Each row below holds a small network's activations on one input, seen along a few directions.
In each table, some parts of the input vary, and every possible input appears once, in random order.
A made-up example of a description, with smaller parts first: one of 2 separate values, together with either a single point or one of 11 places along a line or (one of 5 places around a ring, together with one of 6 places along a line).
Shared parts are said once, and a part with two or three values counts as separate values.

Other details of the inputs vary at random and push rows far along three fixed directions, the same in every table; ignore that.

Rows:
row 1: [-1.60  1.24 -1.62 -2.26  0.79 -2.36  2.97  5.46 -0.19  0.30  1.59  1.19]
row 2: [ 2.57 -0.98  1.35 -0.56  0.28  3.84 -2.96 -6.43  4.53 -1.12 -1.77  1.35]
row 3: [ 2.22 -1.44  1.26 -1.35 -0.15  2.46 -0.53 -2.47  2.66 -1.66  2.90 -0.73]
row 4: [ 0.05 -2.19 -0.07  3.71 -1.77  0.00  0.22 -2.38 -3.76  1.21  0.40  0.63]
row 5: [-1.27  2.46  0.29  0.38  1.63 -1.23  1.79  4.43 -1.81  0.62 -0.70  1.13]
row 6: [ 0.06 -0.69  0.25  4.11 -1.08 -0.93 -0.33 -1.15 -3.73  0.32 -3.48 -0.25]
row 7: [ 1.41 -1.97  0.32  0.94 -1.22  0.86 -1.95 -3.58  0.85 -1.43 -0.77 -1.68]
row 8: [-0.43 -1.05  1.12  3.68  0.60 -2.24 -1.23  0.38 -3.31  3.48 -8.23  0.56]
row 9: [ 1.59  0.97 -0.06 -2.69  0.70  2.02 -3.34 -4.47  3.95 -2.62 -2.14  0.04]
row 10: [ 0.17  0.29  0.58  2.46  0.40 -2.78  0.41  2.73 -3.42  1.72 -5.63  1.08]
row 11: [-1.48 -0.37 -0.91 -0.52  0.32  0.28  1.90  1.45 -0.17 -0.55  4.65  0.45]
row 12: [ 1.48  0.93  1.27 -0.89  0.93  1.41 -0.80 -1.42  1.08 -2.05 -0.32 -2.01]
row 13: [-3.16 -2.14 -1.43  2.58 -0.91 -0.60  0.89  0.13 -2.27  2.21  2.35  1.19]
row 14: [ 1.31 -1.65 -0.87 -0.75 -2.27  1.53 -1.02 -3.42  2.69 -2.37  2.90 -1.78]
row 15: [-0.59 -1.38  0.57  4.47 -0.11  0.05 -0.30 -1.06 -2.21  1.43 -3.73  0.05]
row 16: [-1.49 -3.71 -1.55  1.93 -3.13  0.05  0.07 -1.79 -0.67  1.57  5.19  1.82]
row 17: [-0.92  0.73 -0.24  1.24  0.44 -2.75  0.54  3.93 -1.68  1.59 -3.44  1.25]
row 18: [ 1.06  4.40  2.35  0.27  2.87 -0.12 -0.64  2.35  0.51 -0.22 -8.44 -1.91]
row 19: [ 0.25 -2.08  0.46  3.52 -0.55  0.30  0.03 -2.63 -3.36  1.36 -1.30 -0.04]
row 20: [-1.91  0.66 -1.29 -0.77  0.90 -2.69  1.64  3.83 -1.75  0.04  0.28  0.21]
row 21: [ 1.04  2.37  2.77  0.10  3.20 -0.08 -0.51  2.76  0.93  1.02 -6.45 -0.27]
row 22: [ 1.09 -1.53 -0.03 -2.02 -1.76  1.29 -1.71 -2.27  2.69 -0.86  4.26 -0.19]
row 23: [ 2.29  1.76  0.87 -5.14  2.06  2.42 -2.61 -2.41  6.15 -2.33 -1.04  0.80]
row 24: [ 0.89 -0.34  0.84 -0.13 -0.71  2.86 -1.02 -3.07  2.25 -0.40  1.26 -1.06]
row 25: [ 3.59 -0.42  1.66 -0.54 -0.15  1.24 -1.29 -3.00  0.74 -0.39 -2.74 -1.55]
row 26: [ 1.11 -2.23 -0.18 -1.08 -1.20  1.15 -0.98 -2.27  2.60 -1.39  3.07 -0.75]
row 27: [-1.53 -3.48 -2.06  2.21 -2.87 -1.21  0.34 -1.30 -1.48  1.99  0.94  1.07]
row 28: [-1.97  1.18 -1.34  0.49  0.07 -2.96  0.86  4.11 -1.79  0.56 -1.09  0.77]
row 29: [ 1.33  3.20  1.02 -3.33  1.68 -0.69 -0.31  2.24  0.37 -1.00 -0.41 -0.94]
row 30: [-1.29 -0.15 -0.93  1.90 -0.09 -2.57  1.30  3.20 -1.74  1.90 -4.12  1.00]
row 31: [ 0.86  5.02  2.76 -1.60  3.04  0.13 -1.73  2.33  0.84  0.00 -5.55 -1.31]
row 32: [ 0.64 -1.11 -0.12  1.22 -0.83 -1.67  0.16  0.15 -2.79  1.35 -0.93  0.68]
row 33: [ 2.18  1.54  1.47 -1.52  0.37  1.48 -1.17 -1.90  0.53 -1.76  0.81 -1.65]
row 34: [-1.80 -2.46 -1.86  2.76 -2.49  0.12  0.86 -0.74 -1.21  0.24  4.60  1.15]
row 35: [ 1.21  0.90  0.24 -2.97  0.25  2.46  0.93 -0.96  2.20 -1.64  5.05 -1.01]
row 36: [-2.14  1.60 -0.12 -0.54  1.40 -1.42  1.67  4.44 -0.06  2.61 -1.48  1.48]
row 37: [ 0.22  4.68  1.74 -2.53  2.79  0.45 -0.64  2.43  1.90 -0.29 -3.97 -1.66]
row 38: [-1.42  1.64 -0.77 -2.05  1.49 -1.57  3.16  4.91 -0.90  1.50  1.94  1.50]
row 39: [-0.13  3.65  0.20 -2.80  1.98  0.04  1.40  3.28  1.37 -1.64  0.18 -1.18]
row 40: [-1.39 -0.47 -1.64 -1.62 -0.66  0.26  2.16  2.30  2.27 -0.12  5.19  1.05]
row 41: [ 0.90 -0.98  0.71 -0.10 -1.51  2.84 -1.70 -3.54  2.03 -0.82  3.90 -0.58]
row 42: [ 0.65 -3.31 -0.23  2.83 -1.42 -0.81 -0.26 -1.99 -2.15  0.64 -1.78  0.16]
row 43: [-1.29  0.85  0.18  2.32  0.16 -2.94 -0.83  2.09 -3.35  2.32 -5.74  0.44]
row 44: [-2.38  1.03 -1.37  0.08  0.40 -0.50  2.47  3.52  0.13  0.50  1.87  0.80]
row 45: [ 0.47 -0.80 -0.93 -2.83 -1.72  1.48 -1.03 -2.49  3.25 -1.77  4.57 -1.50]
row 46: [ 2.37  0.82  1.66 -2.33  0.44  1.93 -0.36 -0.09  2.80 -1.78  2.30 -0.21]
row 47: [ 2.04 -1.11  1.15  2.66 -1.74  1.88 -2.51 -4.66  0.15 -1.51 -1.85 -1.68]
row 48: [ 3.27 -0.20  1.38  0.05 -0.53  1.12 -1.71 -3.87  0.00 -1.07 -3.12 -2.28]
row 49: [ 2.50  1.67  1.77 -3.88  1.09  1.87 -0.25  0.18  2.72 -1.30  3.52 -0.32]
row 50: [-2.20 -1.25 -1.49  1.81 -1.10 -1.64  1.66  2.85 -1.44  1.52  2.28  2.39]
row 51: [-0.83  2.78  0.18 -4.61  2.20 -0.59 -0.38  3.13  2.57 -0.67  1.51 -1.00]
row 52: [ 0.90  0.01  1.75  0.97  0.36  1.41 -2.46 -3.14  0.35 -0.13 -3.09 -1.88]
row 53: [ 0.90  5.87  1.79 -4.11  3.91 -0.11  0.79  4.12  1.09 -0.80 -2.94 -1.63]
row 54: [ 0.48 -1.28 -0.12  3.43 -1.45 -1.72 -0.57 -0.88 -3.52  0.36 -3.65 -0.11]
row 55: [-5.10  1.64 -3.78 -3.22  1.57 -0.39  2.84  3.49  1.99 -0.28  7.44  4.25]
row 56: [-0.88 -1.92 -1.50  0.28 -1.43 -0.09  2.37  0.75 -0.06  0.17  4.02  1.16]
row 57: [-3.74 -0.96 -3.26  2.00 -0.69 -1.08  0.20 -1.62 -1.71  0.37  0.21  2.68]
row 58: [-1.34 -4.82 -0.98  3.65 -2.67  0.13 -0.39 -3.22 -1.62  2.27  1.91  1.25]
row 59: [-0.88 -3.19 -2.40  2.75 -3.06 -1.41  1.03 -1.63 -2.64 -0.10  1.06 -0.05]
row 60: [ 3.09 -1.44  1.77  1.66 -0.50  0.83 -2.49 -4.83 -1.39 -0.43 -4.20 -2.07]
row 61: [-0.85 -1.24 -1.21  1.43 -1.22  0.61  1.90 -0.34 -0.80 -0.23  2.91  0.33]
row 62: [ 2.38  1.02  2.18 -0.25  1.22  1.45 -1.56 -2.75 -0.21 -1.03 -2.71 -2.29]
row 63: [-0.98 -4.62 -2.11  1.90 -2.55 -1.53  1.03 -1.87 -3.13  1.32  3.68  0.99]
row 64: [ 0.24  3.41  1.03 -5.78  3.50  0.27  1.58  4.55  2.69 -0.52  3.51  0.09]
row 65: [-3.83  0.65 -2.48 -1.00  0.48 -1.85  2.36  4.15 -0.56 -0.17  4.56  0.56]
Description of these inputs: one of 5 places around a ring, together with either a single point or (one of 3 separate values, together with one of 4 places along a line).
Changing only the place on the ring of 5 turns row 1 into row 61. The same change can be made to row 8. Which row results? -> row 13
Changing only the place on the ring of 5 turns row 33 into row 29. The same change can be made to row 57. Which row results? -> row 9
A walk changes only the place on the ring of 5. It starts at row 35 and steps to row 53. List the rest of the walk in order. -> row 48, row 25, row 38
Which other rows does row 22 become when the choice among 3 separate values takes its other values? List them by row number. -> row 8, row 27
Which other rows does row 11 become when the place on the line of 4 takes its other values? List them by row number. -> row 13, row 15, row 19
Which other rows does row 4 become when the place on the line of 4 takes its other values? List them by row number. -> row 5, row 34, row 41
Which other rows agree with row 58 in the place on the ring of 5? List them by row number. -> row 2, row 3, row 16, row 21, row 36, row 38, row 40, row 46, row 49, row 50, row 56, row 64
Which other rows does row 47 become when the choice among 3 separate values takes its other values? List them by row number. -> row 18, row 65

Rows:
row 66: [-1.54 -2.79 -0.50  6.71 -1.29 -1.93  2.32  0.78 -6.78  3.89 -1.08  1.46]
row 67: [-1.10  1.41 -0.40 -0.06  1.39 -1.94  1.03  2.91 -1.26  1.66 -3.62  1.82]
row 68: [ 1.80 -1.31  0.30 -0.08 -0.53  2.23 -1.76 -4.84  1.75 -1.66  0.00 -0.12]
row 69: [ 1.53  3.43  1.30 -5.39  2.02  1.32 -0.76  1.44  3.38 -3.06  3.22 -1.59]
row 70: [-0.56  1.02 -0.78 -2.89  0.71 -1.18  2.35  4.39  0.84 -0.70  3.25  0.18]
row 71: [-1.51 -1.55 -1.94  0.98 -2.53  0.09  0.83 -0.97 -0.53 -1.02  5.53 -0.37]
row 72: [ 1.99  1.85  2.56  1.24  2.41 -0.35 -1.01  1.01  0.19  1.19 -9.60  0.09]
row 73: [ 0.23 -3.11 -0.86  0.97 -2.30  0.86 -1.26 -4.25  0.28  0.50  1.68  0.30]
row 74: [-0.57 -2.94 -0.42  2.84 -1.50 -0.62 -0.48 -1.68 -0.85  1.70 -1.67  0.71]
row 75: [ 2.32  0.09  2.19  1.58 -0.35  2.03 -2.11 -3.89  0.52 -1.05 -3.40 -2.95]
row 76: [-0.80  3.46  0.63 -3.23  3.24 -0.37 -0.28  2.92  1.69 -0.11 -1.51  0.29]
row 77: [-1.11  0.10 -0.42 -0.28  0.40 -1.96  1.43  3.85 -1.21  1.09  0.16 -0.09]
row 78: [ 2.25  0.26  2.09  0.60  0.62  0.95 -2.10 -2.82 -0.48 -0.64 -3.79 -2.13]
row 79: [ 0.75 -1.73 -0.78 -0.61 -2.24  0.37 -0.33 -1.88  0.03 -0.91  4.41 -0.49]
row 80: [ 0.36 -0.69 -0.98 -1.03 -1.49  1.68  0.67 -2.08  1.61 -2.49  5.15 -1.26]
row 81: [ 3.08  1.91  2.29 -1.52  1.71  1.43 -1.39 -1.72  1.19 -2.14 -2.89 -1.84]
row 82: [ 1.48 -1.21  0.22  1.46 -1.14  2.71 -1.57 -4.86  1.72 -1.37 -1.08 -0.63]
row 83: [-2.70 -2.25 -1.81  4.08 -1.40 -0.89  0.17 -1.17 -2.58  1.90 -1.39  0.94]
row 84: [-0.85 -0.26 -1.30  0.28 -0.55 -2.05  1.89  2.12 -2.58  0.95  0.22  0.75]
row 85: [-0.39  0.91  0.39  0.85  0.68 -2.18  0.46  2.37 -2.88  1.91 -3.78 -0.23]
row 86: [ 2.57  4.00  2.91 -3.81  2.97  0.40 -0.74  3.62  2.89 -1.33 -2.67 -1.79]
row 87: [-2.05 -2.38 -1.82  2.03 -1.62 -1.75  0.83  0.89 -1.17  1.57  1.26  1.99]
row 88: [ 1.94 -1.95  2.22  1.57 -0.84  3.86 -1.13 -4.65  1.26  0.20  1.09  0.29]
row 89: [-2.71  2.29 -1.54 -2.10  0.97 -0.43  1.17  3.55  1.67 -0.39  3.14  1.09]
row 90: [-2.67  1.88 -1.40 -1.34  1.22 -2.66  1.47  4.94 -0.84  1.79  0.05  2.28]
row 91: [-1.75 -0.44 -2.18 -2.86 -0.55  0.38  0.31  0.02  2.15 -1.47  7.32  1.31]
Describe the family of inputs behind these rows. -> one of 2 separate values, together with either a single point or (one of 3 separate values, together with one of 4 places along a line)
Changing only the choice among 2 separate values turns row 69 into row 91. The same change can be made to row 75. Which row results? -> row 83
Which other rows does row 85 become when the choice among 3 separate values takes its other values? List them by row number. -> row 79, row 84
Which other rows does row 78 become when the choice among 3 separate values takes its other values? List them by row number. -> row 69, row 81
